Each row below holds a small network's activations on one input, seen along a few directions.
In each table, some parts of the input vary, and every possible input appears once, in random order.
A made-up example of a description, with smaller parts first: one of 4 places along a line, together with either a single point or one of 11 places around a ring or (one of 3 separate values, together with one of 8 places around a ring).
Shared parts are said once, and a part with two or three values counts as separate values.

Table:
r1: [ -2  11 -24  14 -12 -46 -87  76   1 -15 -42  72   9   8  12  -3  60 -28
  -9 -44]
r2: [ 10 -32 -51 -11   1 -14 -20  63 -23 -53 -36  55   6  26  -4 -20 -23 -27
  -9 -79]
r3: [  0  23 -80   1  42  42   5 -50  21  49   6  55 -61 -22  12 -11 -38 -24
  11  12]
r4: [  2   1  68  30  22  51 -23 -67  43  11   6 -17   8 -23  34  79  27  -4
  49  79]
r5: [ 42 -18  34   3 -23  34  -7 -63 -25 -71   3 -33   4  -2 -49 -18 -54  30
 -17   7]
r6: [ 79  16  72  26 -40 -19 -67  28 -18 -10   4  16  51  39 -20   6  74  57
  37   2]
r7: [ 73 -23  36  25 -35 -12 -19  -4 -56 -55 -19 -26  33  22 -55  -8  -6  45
  14 -34]
r8: [-50  27 -42  27  58  26  -4 -34  67  30  -2  68 -36 -65   8  59  28 -38
  26   4]
r9: [-18  -9 -60 -35   4  25  -8  -6 -12 -38   3  43 -50   9  -6 -22 -60 -28
   1 -62]
r10: [-12  24  25   5 -48 -88  -8  89  -8  15  -2  -6  35  14  55 -11  52  34
 -27 -11]
r11: [ 54   1  22  14  -8  73 -10 -82  14   9  25 -37   3 -31  -6  -2 -29   0
   7  73]
r12: [-30  -3 -23 -47  31  10  71 -23  12  69  17 -70 -22 -19   5 -30   2  -7
 -21  54]
r13: [-26 -20   3   9 -17 -48  44  88 -49  -6  12 -29  25  43   6 -23 -27  20
 -34 -33]
r14: [-61  29  33 -26  30 -22  73 -24  63  57 -12 -41   0 -36  23  30  35 -31
  15  41]
r15: [-58 -28 -12 -35  -5 -10  59   8 -30   7  35 -51  -4  37 -16 -25 -41   3
 -45  -7]
What is each input in this table made of? -> one of 3 separate values, together with one of 5 places along a line
The inputs of r5 and r6 match in every part but the place on the line of 5. If r15 is changed in the same way as r5 into r6, which row does it become? -> r10
Which other rows does r3 become when the choice among 3 separate values takes its other values? List them by row number. -> r11, r12
Which other rows does r1 become when the place on the line of 5 takes its other values? List them by row number. -> r2, r3, r8, r9

Table:
r16: [ 81 -10  16  34 -58 -44 -83  78 -73 -72 -10  32  44  47 -29 -23  37  70
  -2 -63]
r17: [-27 -17 -18 -11   9   3  21   9 -11 -21   2  -2 -18   7   9  -3 -31 -15
 -11 -26]
r18: [ 14   9   0  15   9  15 -35 -12  32  19  -1  35   5 -21  12  36  21 -13
  29  20]
r19: [ 39   2   2   3  13  32 -25 -33  25  10  -3  14   2 -16  -8  15  15  -8
  34  24]
r20: [ 33  -1 -19   4  -2  38 -13 -37   5   4  12   2 -15  -7 -10 -10 -24  -4
   8  14]
r21: [-41 -10 -32 -16  10 -25  16  50   6 -17 -12  12  -5  -5   5  -1  -3 -33
 -19 -48]
r22: [-20   6  26   7  15  22  -5 -23  17  -6 -11   1   3 -13   6  40  18  -5
  22  15]
r23: [-15   9 -53 -12   5 -25 -10  26  -6  -3 -25  42 -23   1  18 -24  -1 -20
  -9 -42]
r24: [ 17   2  13 -11  -6   9  23 -46   1  20  16 -52   1  -9   1  -3 -10  15
  -8  30]
r25: [ 48 -34  58  29 -47 -39 -36  45 -64 -73 -26 -11  58  54 -36  -4  -1  23
  -8 -53]
r26: [  1 -15   8  -4   3  24  22 -52   6 -18  10 -19  -5  -4 -28   3 -29   6
   0  10]
r27: [  0 -11  20  -1   3  24   0 -48   8 -18   5 -27  -5 -23 -16   5 -27  -2
   7  18]
r28: [ 33   8  -4   3   8  36 -24 -34   9  10   5   6 -16  -7 -20  -8 -13  -4
  13  20]
r29: [-16  -8   3  -5  -2  26  22 -30 -10 -18  11 -14  -9  -3 -17  -2 -31   0
 -10   9]
r30: [ 12  17 -21   3  -8  34  -5 -19 -11   9  14  16 -20   0  -9 -16 -25  -8
   1   3]
r31: [ 20   4  22   1   8   6  12 -26   5  20   8 -45   3 -23  -6  -7   0  11
   1  51]
r32: [ -6   6 -45   2   4  -3  -3  14  -6   5   5  32 -13  -4  15 -27 -26 -16
   2 -39]
r33: [ -2  16  37  12   2  -1  14 -15  23  36   2 -12   4 -19  16  30  39   6
  20  31]
r34: [  5  -9  26  -2  21  28   9 -42  15 -15 -10 -11   7 -14 -20  16  10   2
  22  25]
r35: [-41   3 -19 -26   4 -30  23  31 -13  27   4  -6 -11  25  15 -20  15  -4
 -15  -6]
r36: [-32  14  21  25  19   9 -12 -12  30  -5  -4  12   6 -21  20  44  16  -9
  15  12]
r37: [  0   7 -30  -6   1  18   2   1 -10  11  12  34 -19   2   2 -18 -28  -7
  -8 -26]
r38: [-35  -7 -22 -17  20 -13  26  30  -5 -18  -6  19 -17  14  -5  -3 -12 -16
 -15 -32]
r39: [-24  -8 -21  -4   9 -13  26  23  -9  24  18 -20   4  13  16 -21 -10   3
 -13   6]
r40: [ -3  27  -1  25  11  -1 -41 -10  42  18   6  48   2 -22  22  37  26 -17
  20  12]
r41: [ 57  -6  71   3 -71 -49 -37  74 -37 -45 -11 -30  62  59  -1 -30  25  56
 -21  -6]
r42: [-20 -25  -9 -17   5  13  21  -5  -9 -20   3  -4 -19   4   2   6 -37  -6
 -16 -14]
r43: [ -1   8   3  -3   3   6  31 -14 -11  23  17 -34   4   3  -7 -13  -9  17
 -16  40]
r44: [ 26   8  32   6   8   8  23 -30  19  24  -1 -33  13 -24  -4  13  26   9
  23  38]
r45: [-21   7 -61 -13  -1 -45 -12  48  10   0 -39  43 -12  -9   8 -18  12 -27
 -19 -53]
r46: [-16  -3  -7 -19  -1  -1  33  -1 -11  31  20 -26  -6  22   5  -6 -15  14
 -17   5]
r47: [-45 -10 -29 -25  -5 -45  14  58   2  26 -12  -6  -1   9  18 -16  23 -20
 -18 -16]
r48: [-20  20  34  20  11 -14   3   0  29  32  -1   5  -4 -14  26  28  48   3
   9  41]
The inputs of r38 and r35 match in every part but one. If r17 is changed in the same way as r38 into r35, which row does it become? -> r39
What is each input in this table made of? -> one of 3 separate values, together with either a single point or one of 10 places along a line
Which other rows does r18 become when the place on the line of 10 takes its other values? List them by row number. -> r19, r20, r23, r28, r30, r32, r37, r40, r45
Which other rows does r20 become when the choice among 3 separate values takes its other values? List them by row number. -> r24, r26

Table:
r49: [ 17   7  23  13 -10  -7 -20   1   1  -7  -4   5  13   0  -2  10  21  13
  10   2]
r50: [ 19   2  20   9 -12  -4 -20   2  -4 -12  -4   2  13   4  -5   4  14  12
   6   0]
r51: [-19  -4 -19 -12   0 -13  16  16  -8  -2   1  -1  -7   6  -1 -14 -14  -5
 -16 -18]
r52: [-12   2 -18  -3  11  -2  -2  10   9   8  -6  17  -8  -4   9   3   4 -15
   2  -7]
r53: [ 18  -3  17   7 -15  -4 -14   5 -13 -15   1  -4  13  11  -9  -2   4  15
   0  -4]
r54: [ 20  -8  13   3 -16  -6  -7   9 -19 -16  -1 -11  14  13 -10 -10  -3  14
  -4  -6]
r55: [-14  -7 -20  -9   5  -5  12  14  -6  -2  -3   4  -7   5   1  -9 -13 -10
  -9 -17]
r56: [ 17  -8  16   0 -19 -10  -2  13 -22 -14   2 -16  15  18  -9 -12  -3  18
  -7  -6]
r57: [-14  10 -17   0  12  -5  -3   8  14  15  -4  22 -10  -7  10   6  13 -12
   5  -5]
r58: [-15  -1 -20  -4   6  -3   4  10   1   1  -1  11  -9   0   6  -4  -9 -11
  -7 -11]
r59: [-18  11   4  -5  39  58  37 -88  47  44  19 -29 -28 -45  10  28 -14 -20
  18  72]
What is each input in this table made of? -> either a single point or (one of 2 separate values, together with one of 5 places along a line)
